These are the activations of a small neural network, seen along a few directions. Each row is one input.
In each table, some parts of the input vary, and every possible input appears once, in random order.
A made-up example of a description, with smaller parts first: one of 8 places around a ring, together with either a single point or (one of 2 separate values, together with one of 4 places along a line) or one of 9 places around a ring.
Shared parts are said once, and a part with two or three values counts as separate values.
In the rows, 128 means zero.

Other details of the inputs shift rows strongly along two fixed directions, in all tables alike. That doesn't count.

A family of inputs:
r1: [132 163 169 117  85 111 112  65 213  95 172 139  92 132  61  93]
r2: [149  87 171  96 139 113 112  45  72 148  51  40 115 164 185 120]
r3: [140 154  74 135 163 145 169 233 111 112 143 174 178  75 172 195]
r4: [155 143  59 135 160 136 169 238 114 126 159 172 162  83 180 175]
r5: [140 168 141 135 123 124 132 133 196  89 180 180 102 123  74  99]
r6: [ 85  78 156 151 101 122 105  67  63 154  66  78 139 155 157 120]
r7: [168 169 144 102 176 153  95 126 218 118 182 158 104 156  68 129]
r8: [ 90  86 157 140  91 112 112  61  76 152  73  61 148 146 162 137]
r9: [137 108  64 139 157 139 173 237  78 149 119 149 155  98 200 160]
r10: [142 131  77 122 224 139 158 211  80 132  95 145 167 117 208 209]
r11: [ 97  65 148 149 101 109 112  71  65 172  83  71 126 158 162  99]
r12: [ 87  80 151 119  90 128 116  76  65 153  66  63 138 147 152 120]
r13: [107  82 140 137 103 106 126  75  58 149  64  61 119 144 159  83]
r14: [140 163 162  97  82 115 115  62 209  92 169 136  99 124  54  87]
r15: [107 162 163 132 106 149  83  83 183 117 160 157 103 148  17  98]
r16: [133 160 125 140 131 145 112 142 185 131 185 179 102 132  43 100]
r17: [138 164 135 130 113 129 114 131 202 114 200 168 111 127  69 127]
r18: [157 140  68 126 159 131 189 247 117 101 136 175 144  76 181 153]
Description of these inputs: one of 3 separate values, together with either a single point or one of 5 places around a ring.
Changing only the choice among 3 separate values turns r8 into r1. The same change can be made to r15. Which row results?
Answer: r13
Which other rows agree with r16 in the choice among 3 separate values? List them by row number.
Answer: r4, r7, r9, r11, r17

A family of inputs:
r19: [144 170 139 117 111 133 135 139 195  90 177 173 114 113  78 124]
r20: [138 105 167  85 149 131  97  49 120 144  84  62 113 177 134 123]
r21: [123  96 148 125  99 109 115  67 109 149 110  83 107 146 132  86]
r22: [135 165 125 134 135 140 117 143 183 120 184 176 111 132  58 119]
r23: [150 128  82 138 148 118 162 193  92 126 120 138 148  88 191 146]
r24: [112 101 150 120 107 117 118  71 110 135  95  85 108 155 121  89]
r25: [146 176 130 131 133 128 124 137 188  97 175 171 110 119  69 114]
r26: [135 123  92 136 170 136 157 200  94 126 106 151 143 109 175 147]
r27: [129 164 134 119 129 153 118 148 189 109 171 176 117 128  59 126]
r28: [135 115  87 147 147 137 151 205  86 147 127 144 152 105 179 155]
r29: [127 121  82 137 160 137 157 202  88 136 114 143 150 109 167 153]
r30: [116  97 156 115  90 122 119  74 114 135  99  83 111 149 127  90]
r31: [ 94 100 161 132  90 124 101  64 119 146 110  89 125 155 120 118]
r32: [115 110 166 131  97 117 105  60 112 133  96  85 118 144 123 101]
r33: [161 113  99 116 202 132 143 170  62 146  75  94 162 120 230 186]
r34: [125 138 130 137 129 143 115 141 145 135 149 152 124 132  99 130]
r35: [109  99 144 113  91 122 115  68 111 147 105  80 119 146 117  95]
r36: [167 182 146  88 173 144 116 120 206  96 166 158 116 138  82 158]
r37: [146 165 130 132 139 132 123 143 187 110 180 177 101 130  67 108]
r38: [136 175 126 132 129 136 118 137 184 106 179 171 120 120  60 124]
r39: [ 97  83 156 135  92 118 103  56  65 157  67  56 138 147 153 115]
r40: [132 106  90 152 164 121 156 185  47 139  77 120 161 101 218 156]
r41: [118 107 153 113  85 105 124  56 116 129 102  81 116 138 133  99]
r42: [116  96  83 141 165 137 155 195  48 150  78 122 163 111 203 160]
r43: [137 173 145 121 123 137 128 137 194  91 169 178 115 117  74 130]
r44: [101  96 155 129  79 119 108  66 119 146 117  83 126 151 125 111]
r45: [ 96 101 149 133  96 114 108  63 115 146 112  85 123 157 119 110]
r46: [130 120  93 150 164 126 157 196  97 129 117 151 151 108 189 160]
r47: [ 93 102 156 134 101 121 101  61 116 146 109  92 126 158 117 115]
r48: [103 105 160 118  76 120 114  60 113 135 106  82 127 143 120 113]
r49: [127 172 140 121 120 143 121 138 189  99 173 177 124 118  65 140]
r50: [105 100 166 132  95 116 110  65 122 137 105  90 118 153 130 109]
r51: [142 104 169  98 151 127  90  48 115 156  92  65 111 180 139 123]
r52: [125 174 135 124 131 141 121 134 186  99 172 180 124 121  62 136]
r53: [ 99  85 159 127 103 108 120  52  69 142  60  64 129 149 163 111]
r54: [121 106 160 127  85 113 112  62 111 133 103  79 118 140 129  95]
r55: [137 115  92 144 142 124 164 202 100 128 126 143 151 100 198 157]
r56: [136 122  97 134 159 139 158 204  97 126 108 149 144 106 177 150]
r57: [111 106 156 128  81 121 104  61 108 142 108  78 127 142 118 104]
r58: [140 116  82 140 148 116 167 197  99 131 126 139 150  97 201 152]
r59: [145 118  81 127 152 126 168 201  95 128 116 140 140  97 187 139]
r60: [134 163 123 125 116 131 125 138 199 113 194 169 121 120  74 125]
r61: [113  97 145 128  94 117 109  66 106 159 114  82 117 148 120  96]
r62: [146 115  91 145 151 129 159 206  89 137 123 145 142 102 189 146]
r63: [129 174 129 122 125 134 127 136 187  99 177 174 120 121  62 132]
r64: [131 118  87 132 143 142 157 205  93 135 119 141 153 103 173 153]
r65: [139 175 133 121 128 127 133 135 191  90 172 175 110 120  72 122]
r66: [167 171 144  97 174 141 108 125 213 107 177 159 115 148  88 155]
r67: [129 132  89 149 162 135 144 191  86 132 115 148 160 100 169 163]
r68: [137 172 126 114 113 132 131 134 192 102 183 170 122 111  69 128]
r69: [114 107 147 125  86 113 108  56 108 145 109  76 125 138 120 100]
r70: [128 120  87 152 167 139 144 199  83 147 118 152 152 112 170 159]
r71: [139 120  92 151 173 132 152 200  86 138 113 153 143 110 181 149]
r72: [144 164 141 133 135 141 118 145 190 111 176 180 105 128  70 116]
r73: [136 165 131 131 131 126 128 139 198 101 183 174 109 129  76 119]
What is each input in this table made of?
Answer: one of 5 separate values, together with either a single point or (one of 2 separate values, together with one of 5 places around a ring)
Changing only the choice among 5 separate values turns r32 into r72. The same change can be made to r23. Which row results?
Answer: r21
Changing only the choice among 5 separate values turns r55 into r30. The same change can be made to r60. Which row results?
Answer: r35
Which other rows does r70 become when the choice among 5 separate values takes its other values? List them by row number.
Answer: r42, r47, r52, r67
Which other rows does r63 become when the choice among 5 separate values takes its other values? List them by row number.
Answer: r22, r29, r38, r45
